A small network was shown many inputs. Here are its activations along a few directions, one row for each input.
Each table varies a few parts of the input and shows all the possible inputs, shuffled.
Descriptions start from the smaller parts, as in this example, which fits no table here: one of 3 separate values, together with either a single point or one of 11 places around a ring or (one of 6 places along a line, together with one of 8 places around a ring).
Shared parts are said once, and a part with two or three values counts as separate values.
(in the rows, 128 means zero)

Other details of the inputs shift rows strongly along two fixed directions, in all tables alike. That doesn't count.

Rows:
x1: [196  95  87 135 165 155  60  82 118  90  96 105 137 148 109]
x2: [128 111 139 166 137 135 133 117 182 130 128 107 120  89 151]
x3: [165 108  78  64 140 115  99 115  69 101 108 127 121 146  91]
x4: [ 86 141 170 154 106 111 181 135 155 147 151 138 121 114 158]
x5: [124 137 119 132 102 149 103 119 129 112 114 123 151 118 137]
x6: [118 111 116 151 128 138 123 117 134 115 117 121 126 117 121]
x7: [158 124  73  59 176 105 125 163  48 134 116 127 127 152  64]
x8: [101 169 129  82 141  93 194 193  67 173 160 151 122 162 100]
x9: [144  95 128 135 134 128 113  95 146 106 114 116 120 111 137]
x10: [126 124 153 151 108 149  96 106 153 115 117 134 143 130 142]
x11: [103 113 127 149 128 126 142 132 143 128 120 122 127  97 126]
x12: [187  73 122 128 156 140  62  66 136  85  86 108 138 129 124]
x13: [131 145 156 163 109 148 114 111 176 130 131 124 141 118 168]
x14: [ 70 179 122 136  92 130 177 184 138 160 155 129 131  97 141]
x15: [125 129  98 145 127 137 137 129 140 124 135 115 110 111 131]
x16: [102 121 114 154 108 136 142 120 148 117 131 122 114 101 138]
x17: [141 134 145 154 121 153  96 114 159 123 124 126 140 132 144]
x18: [205 106 104  99 169 144  48  98  90 100  99 125 145 184  92]
x19: [165 141  98  37 150 103 115 152  51 136 130 144 129 172  85]
x20: [ 79 157 165 144  89 126 156 144 153 146 142 143 135 111 157]
x21: [120 125 171 178 114 139 135  99 165 125 128 131 140 131 164]
x22: [117 126 158 148 100 135 121 104 166 122 129 132 133 111 161]
x23: [121 154 118  91 151 109 155 177  66 157 142 146 131 169  92]
x24: [108 137 130  62 130  88 163 169  68 150 145 154 113 150  94]
x25: [122 121 159 173 122 144 116 104 150 121 121 133 144 137 148]
x26: [117 149  74  53 137  93 168 184  63 147 147 134 102 132  86]
x27: [194  89 112 135 159 143  76  76 148  96 104 102 124 127 135]
x28: [134 139 151 145 132 122 148 123 149 140 143 126 124 133 151]
x29: [133 125 158 166 121 136 128 110 182 132 139 121 119 113 163]
x30: [ 21 163 165 152  90 108 214 200 148 177 169 154 112  99 131]
Each input here is: one of 2 separate values, together with either a single point or one of 6 places around a ring or one of 8 places around a ring.
Changing only the choice among 2 separate values turns x18 into x30. The same change can be made to x17. Which row results? -> x10
Start at x7 and move only the place on the ring of 6, one step at a time. The first step leads to x1. Which rows follow, in order? -> x15, x26, x27, x2
Which other rows does x29 become when the choice among 2 separate values takes its other values? List them by row number. -> x24

Rows:
x31: [ 35 117 176 205  94 122 206 144 214 153 152 123 108  47 174]
x32: [ 76 181 157  53 125  78 209 213  45 190 172 177 121 175  98]
x33: [161  78 113 131 149 124  97  79 140  98 103 118 116 113 127]
x34: [138 127 103  30 166  85 130 163  10 134 117 153 129 187  49]
x35: [106 142 191 153 105 114 159 129 170 150 148 140 128 118 171]
x36: [215  57 123 129 163 150  27  44 121  67  76 113 142 161 114]
x37: [210  93 154 116 147 135  62  52 149  92 105 121 135 155 150]
x38: [182  84  86 140 142 166  49  73 138  78  83  97 145 114 123]
x39: [ 56 114 157 196  94 115 209 127 214 139 156 112  87  46 183]
x40: [152 107  98 138 127 157  76 107 133  96 104 112 136 122 117]
x41: [148 129  33  18 151  94 140 170  20 122 125 122 103 140  55]
x42: [143 169  87  36 140 113 115 180  11 143 131 159 153 202  60]
x43: [ 80 201 115  55 113 103 186 224  47 182 168 163 130 161  94]
x44: [ 44 159 219 215  78 131 194 143 206 167 167 150 134 103 187]
x45: [122 164  88  93 213  78 232 237  75 206 181 121  84 150  71]
x46: [187  92 151 151 146 152  57  56 131  87  87 128 157 172 133]
x47: [113 134 128 181 107 162 104 111 172 113 116 113 141 102 149]
x48: [ 40 145 124 203  80 137 194 154 218 149 155 114  98  30 173]
x49: [182 118 110 151 131 175  45  77 130  86  88 118 163 158 129]
x50: [102 165 152 152  91 136 146 145 169 147 146 129 134 104 166]
x51: [198 114 124 142 125 164  50  59 176  89 104 105 142 128 164]
What is each input in this table made of? -> either a single point or (one of 2 separate values, together with one of 10 places along a line)
Which other rows does x31 become when the choice among 2 separate values takes its other values? List them by row number. -> x38
Which other rows does x39 become when the place on the line of 10 takes its other values? List them by row number. -> x31, x32, x33, x34, x35, x36, x37, x44, x46
